These are the activations of a small neural network, seen along a few directions. Each row is one input.
Each table varies a few parts of the input and shows all the possible inputs, shuffled.
A made-up example of a description, with smaller parts first: one of 3 separate values, together with either a single point or one of 9 places around a ring or (one of 4 places along a line, together with one of 5 places around a ring).
Shared parts are said once, and a part with two or three values counts as separate values.
In the rows, zero is written as 128.

A family of inputs:
row 1: [145 109 109 131 115 104 114 117 122 153 154 128 103]
row 2: [132 121 136 114  97 123 116 118 146  65 137  63  87]
row 3: [108 115 116 101 118 121 102 127 134 151  95 116 140]
row 4: [144 146 127 171 142 123 148 126 124 118 140 161 139]
row 5: [101 126 146 127 135 123 121 150 118 145 160 132 154]
row 6: [119 141 150 113 154 156 135 152 141 137 109 146 138]
row 7: [120 102 115 116 102 114 114 118 124 155 128 116 141]
row 8: [147 135 104 120 126 125 152 113 134 140 100 131 107]
row 9: [124 133 138 166 137 120 120 127 120 141 172 148 138]
row 10: [162 123  93 146 120 111 144 108 128 133 122 137 106]
row 11: [123 131 158 137 125 156 127 124 110  36 153 100 127]
row 12: [100 133 148 115 143 134 114 146 117 138 116 138 167]
row 13: [135 119 117 104 123 140 126 121 142 145  78 132 121]
row 14: [132 157 137 130 155 142 160 145 131 133 131 144 125]
Question: Changing only one part turns row 10 into row 4. The same change can be made to row 8. Which row results?
Answer: row 14
Question: Describe the family of inputs behind these rows.
Answer: one of 2 separate values, together with either a single point or one of 6 places around a ring

A family of inputs:
row 15: [163 127 154 161 129 140 136  90 132  38 151 107  92]
row 16: [ 91 157 171 133 142 160 119 128  91  89 139 125 194]
row 17: [125 136  84 104 154 116 128 175 147 213 103 174  93]
row 18: [164 144 132 156 159 142 157 134 128 202 137 197 125]
row 19: [114 162 149 132 171 152 161 172 109 185 111 185 180]
row 20: [100 158 156 119 169 165 157 160 105 180  99 190 193]
row 21: [126 161 136 144 166 152 162 175 130 188 133 189 159]
row 22: [132 119 106 106 125 113 106 135 150  40 115  81  58]
row 23: [104 161 170 148 138 145 121 138  98  92 152 118 178]
row 24: [151 108 142 174 133 119 133 118 110 141 172 162 132]
row 25: [137 107  94  94  95  95 114  78 181  68  68  47  94]
row 26: [144 134 157 155 133 141 141 113 132  30 153  96 102]
row 27: [119 108 116  70 120 158 117 146 149 243  69 155 110]
row 28: [163 139  68 122 115 106 173 123 131 233  98 174  98]
row 29: [136 147 151 164 133 140 124 123 117 101 184 120 134]
row 30: [147 149 132 147 168 147 163 159 127 194 141 186 139]
row 31: [104  68 127  79  93 133  88 129 133 181 102 116 119]
row 32: [110  97  96 117 131  91 102 160 129 151 136 137 101]
row 33: [134 112 143 165 142 123 137 143 110 132 176 151 146]
row 34: [116 131 101 112 121 102  86 144 137 123 146 104  82]
row 35: [128  91 133  72  87 155  91 103 157  66  82  63  76]
row 36: [119 147 170 134 141 150 136 130 117  16 126  98 145]
row 37: [154 100  75 133  87  77 148 107 112 170 136 137 105]
row 38: [106 144 175 121 143 162 134 120 113  15 114 105 160]
row 39: [103 124 159 146 147 131 134 158  92 123 145 151 190]
row 40: [108 101 132  77  85 149  70 109 138 155 110  79 102]
row 41: [120  87  76  97 104  69 111 104 162 178  92 111 140]
row 42: [127 122  80  96  99  84  93  82 170 150  98  72 125]
row 43: [156 142 146 172 130 139 117  98 117 110 181 133 121]
row 44: [112 158 160 164 132 144 123 138 118  97 176 118 153]
row 45: [134 128  71  87 132 100 139 122 176 241  57 150 129]
row 46: [165 134  77 131  81  92 131  85 118 140 147 103  88]
row 47: [126 145 163 153 133 145 139 129 135  21 147  95 122]
row 48: [172 119  91 127  80 101 151  79 135  56 114  74  58]
row 49: [110 122 152 163 138 126 136 157 114 128 167 151 165]
row 50: [ 88 122 165 133 149 143 131 146  88 121 131 155 201]
Question: Describe the family of inputs behind these rows.
Answer: one of 4 places along a line, together with either one of 4 separate values or one of 5 places along a line
Question: Changing only the place on the line of 4 turns row 36 into row 23. The same change can be made to row 26. Which row results?
Answer: row 29
Question: Change only the place on the line of 5 in row 30. List by row number the other rows that result.
Answer: row 18, row 19, row 20, row 21
Question: Change only the place on the line of 4 in row 21. List by row number the other rows that result.
Answer: row 44, row 47, row 49

A family of inputs:
row 51: [160 150 104 169 144 103 157 148 117 166 167 167 100]
row 52: [163 141 141 136 126 136 147  94 154  33 107  86  86]
row 53: [ 99  98 113  99  74 101  68  91 137 117 132  61 123]
row 54: [127 132 107  80 113 141 104 115 166  80  83  85  74]
row 55: [147 123 134 189 103 108 126  97  94 109 223 118 134]
row 56: [140  93  81 133 114  78 138 122 129 215 128 165 125]
row 57: [ 75 137 149  63 150 171 128 155 127 166  44 132 191]
row 58: [159 133  91 179 134  78 144 124 115 172 176 162 130]
row 59: [161 118 110 190 119  87 153 103 107  90 201 129 122]
row 60: [135 119  90  68 121 131 120 125 161 163  70 118  86]
row 61: [152 134 136 128 127 138 127 103 135  31 125  93  73]
row 62: [ 80 109 165 119 153 160 106 179 110 215 125 185 191]
row 63: [139  98 120 149 100  85 114  85 121  44 154  78 111]
row 64: [101 133 203 174 158 169 121 163  92  84 199 153 192]
row 65: [130 104  90  77 101 114 111 135 149 175  85 109  91]
row 66: [111 186 164 155 183 154 172 169 100 151 132 188 197]
row 67: [ 82 113 209 135 142 167  86 144 101  40 153 101 176]
row 68: [146 140 112 180 119  96 120 117 101 189 197 151 140]
row 69: [120 113 104  91  95 117 100 127 157  89  98  75  80]
row 70: [156 132  94 117 140 136 151 138 141 200 101 179  87]
row 71: [131 104 143 152  84 107  86  80 107  63 174  67 122]
row 72: [188 163 131 178 146 142 189 109 139  79 153 141  95]
row 73: [ 91 150 155 110 165 165 162 168 110 200  81 192 197]
row 74: [133 136 110  86 116 130 129 105 184  86  66  80  87]
row 75: [179 156 127 169 144 149 165 119 121  74 171 146  82]
row 76: [148 119 135 140 106 120 120 115 123  38 142  84  78]
row 77: [177 172 108 165 164 118 184 128 145 163 133 173 106]
row 78: [112 174 194 161 169 176 174 151  91  65 154 161 197]
row 79: [129 101 101 134  97 101 110 116 113 233 149 156 135]
row 80: [ 63  98 158  72 138 160  76 165 127 184  91 124 182]
row 81: [145 115  94 125 122 108 148 148 129 208 121 171  94]
row 82: [ 51 107 176  86 130 163  63 158 134  96 107  87 178]
row 83: [110  93  90  96  88  83  93  97 153  99 110  71 111]
row 84: [171 167 104 161 160 129 160 137 129 156 149 176  93]
row 85: [165 137  98 123 141 129 173 128 159 207  82 177 102]
row 86: [ 91 153 198 123 154 170 138 131  99  21 109 109 184]
row 87: [ 62 149 166  76 142 173 116 146 131  73  59  96 186]
row 88: [167 137 125 178 127 119 163 132 110  85 189 136  90]
row 89: [110  89  99  86  81  99  80 103 131 199 118  96 132]
row 90: [124  84  76  85  93  85 101 109 148 182  94 105 122]
row 91: [146 125  94  75 121 130 139 117 179 168  49 115 100]
row 92: [ 99 147 174 166 171 148 119 180 100 168 174 181 194]
Question: Changing only one part turns row 92 into row 80. The same change can be made to row 77. Which row results?
Answer: row 91
Question: Describe the family of inputs behind these rows.
Answer: one of 6 places around a ring, together with either one of 2 separate values or one of 5 places along a line
Question: List by row number the other rows that have the place on the ring of 6 in common with row 87.
Answer: row 53, row 54, row 69, row 74, row 82, row 83
Question: Change only the place on the ring of 6 in row 87. List by row number the other rows that result.
Answer: row 57, row 66, row 73, row 78, row 86
